Each row below holds a small network's activations on one input, seen along a few directions.
In each table, some parts of the input vary, and every possible input appears once, in random order.
Descriptions start from the smaller parts, as in this example, which fits no table here: one of 3 separate values, together with either a single point or one of 11 places along a line or (one of 6 places along a line, together with one of 8 places around a ring).
Shared parts are said once, and a part with two or three values counts as separate values.
In the rows, zero is written as 128.

Other details of the inputs shift rows strongly along three fixed directions, in all tables alike. That doesn't count.

A family of inputs:
r1: [113 133 128 128 128 118  87 119 120 154 132 114]
r2: [145 128 125 119 126 124 173 124 133 104 111 143]
r3: [143 119 133 106 124 132 159 115 138 105 108 153]
r4: [121 131 107 123 124 117 101 134 126 153 145 107]
r5: [112 116 144 125 135 164 138 135 119 120 118 135]
r6: [139 135 146 146 137 140  83 142 136 156 144  98]
r7: [108 116 122 126 141 127 128 144 123 123 123 106]
r8: [119 111 129 112 129 144 154 155 121 125 115 122]
r9: [142 141 116 126 111 104 127 121 135 127 133 144]
r10: [137 143 126 134 118 128 115  94 142 129 142 152]
r11: [110 123 116 136 141 116 113 138 123 137 135 105]
r12: [140 129 136 120 124 123 139 103 133 126 118 148]
r13: [114 132 113 134 134 120 115 143 117 143 130 106]
r14: [148 112 156 120 140 151 139 161 136 123 108 110]
r15: [137 145 130 132 115  98 108  93 124 140 142 141]
r16: [142 134 122 124 115 113 145 127 132 121 123 149]
r17: [112 115 133 123 131 162 136 142 127 114 115 134]
r18: [110 113 119 125 141 130 131 139 128 126 123 102]
r19: [139 145 131 137 119  98 108  96 118 141 141 145]
r20: [138 146 128 126 120 101 101  96 132 138 139 146]
r21: [137 123 147 108 121 131 158 111 133 107 106 155]
r22: [175 134 148 127 128 124 168 144 146 102 111 129]
r23: [139 123 148 116 122 129 159 113 129 109  99 158]
r24: [109 118 142 127 129 138 121 131 105 135 115 114]
r25: [143 137 116 122 123 115 149 117 136 114 125 136]
r26: [137 137 133 124 122 110 122 101 133 136 131 148]
r27: [115 124 120 124 138 131 132 149 114 131 124 108]
r28: [115 133 113 127 135 121 112 142 118 138 136 105]
r29: [137 138 137 137 117 107 123 102 118 133 127 146]
r30: [136 143 112 144 125  86 117 108 140 130 139 137]
r31: [117 126 115 124 129 124 112 147 117 147 138 113]
r32: [ 96 155  95 210 117 242 101 139 158 118 217 162]
r33: [140 135 123 121 123 108 123 109 137 133 133 150]
r34: [117 117 127 118 137 141 157 151 119 120 113 115]
r35: [115 108 136 105 135 149 142 143 124 121 110 124]
r36: [146 132 131 146 141 106 100 145 143 145 141  88]
r37: [140 140 108 139 127  89 119 102 144 132 143 133]
r38: [116 119 127 119 133 141 152 152 118 113 106 114]
r39: [116 129 127 131 128 120  94 112 113 155 139 108]
r40: [113 115 129 112 136 139 117 141 119 132 120 118]
r41: [133 131 122 132 125 107 144 119 139 107 121 139]
r42: [113 115 129 120 135 138 120 141 119 137 115 119]
r43: [118 112 129 108 127 144 152 154 122 121 115 120]
r44: [117 108 137 110 138 148 142 145 118 122 108 128]
r45: [107 122 115 131 138 117 113 136 129 136 136 102]
r46: [117 138 108 129 131 111 104 133 124 147 144 104]
r47: [137 130 142 126 120 117 142 105 120 125 122 148]
r48: [144 121 162 136 136 141 119 148 120 138 120  98]
r49: [141 135 133 132 120 110 126  96 122 135 131 143]
r50: [143 133 120 122 124 111 123 105 138 133 131 147]
r51: [134 128 122 130 129 106 149 118 140 113 126 140]
r52: [149 122 141 128 133 137 125 168 135 138 126  96]
r53: [103 117 141 131 133 156 118 137 104 132 127 113]
r54: [128 149 118 172 108 207 156 129 157  78 172 193]
Each input here is: one of 6 places along a line, together with either a single point or (one of 2 separate values, together with one of 4 places along a line).
- The inputs of r28 and r53 match in every part but the place on the line of 6. If r25 is changed in the same way as r28 into r53, which row does it become? => r39
- The inputs of r18 and r10 match in every part but the place on the line of 6. If r36 is changed in the same way as r18 into r10, which row does it become? => r6
- Change only the place on the line of 4 in r29. List by row number the other rows that result. => r19, r47, r49
- Change only the place on the line of 6 in r38. List by row number the other rows that result. => r1, r9, r17, r24, r41
- Which other rows agree with r43 in the place on the line of 6? List them by row number. => r4, r8, r9, r16, r31, r32, r52, r54
- Change only the choice among 2 separate values in r27. List by row number the other rows that result. => r28
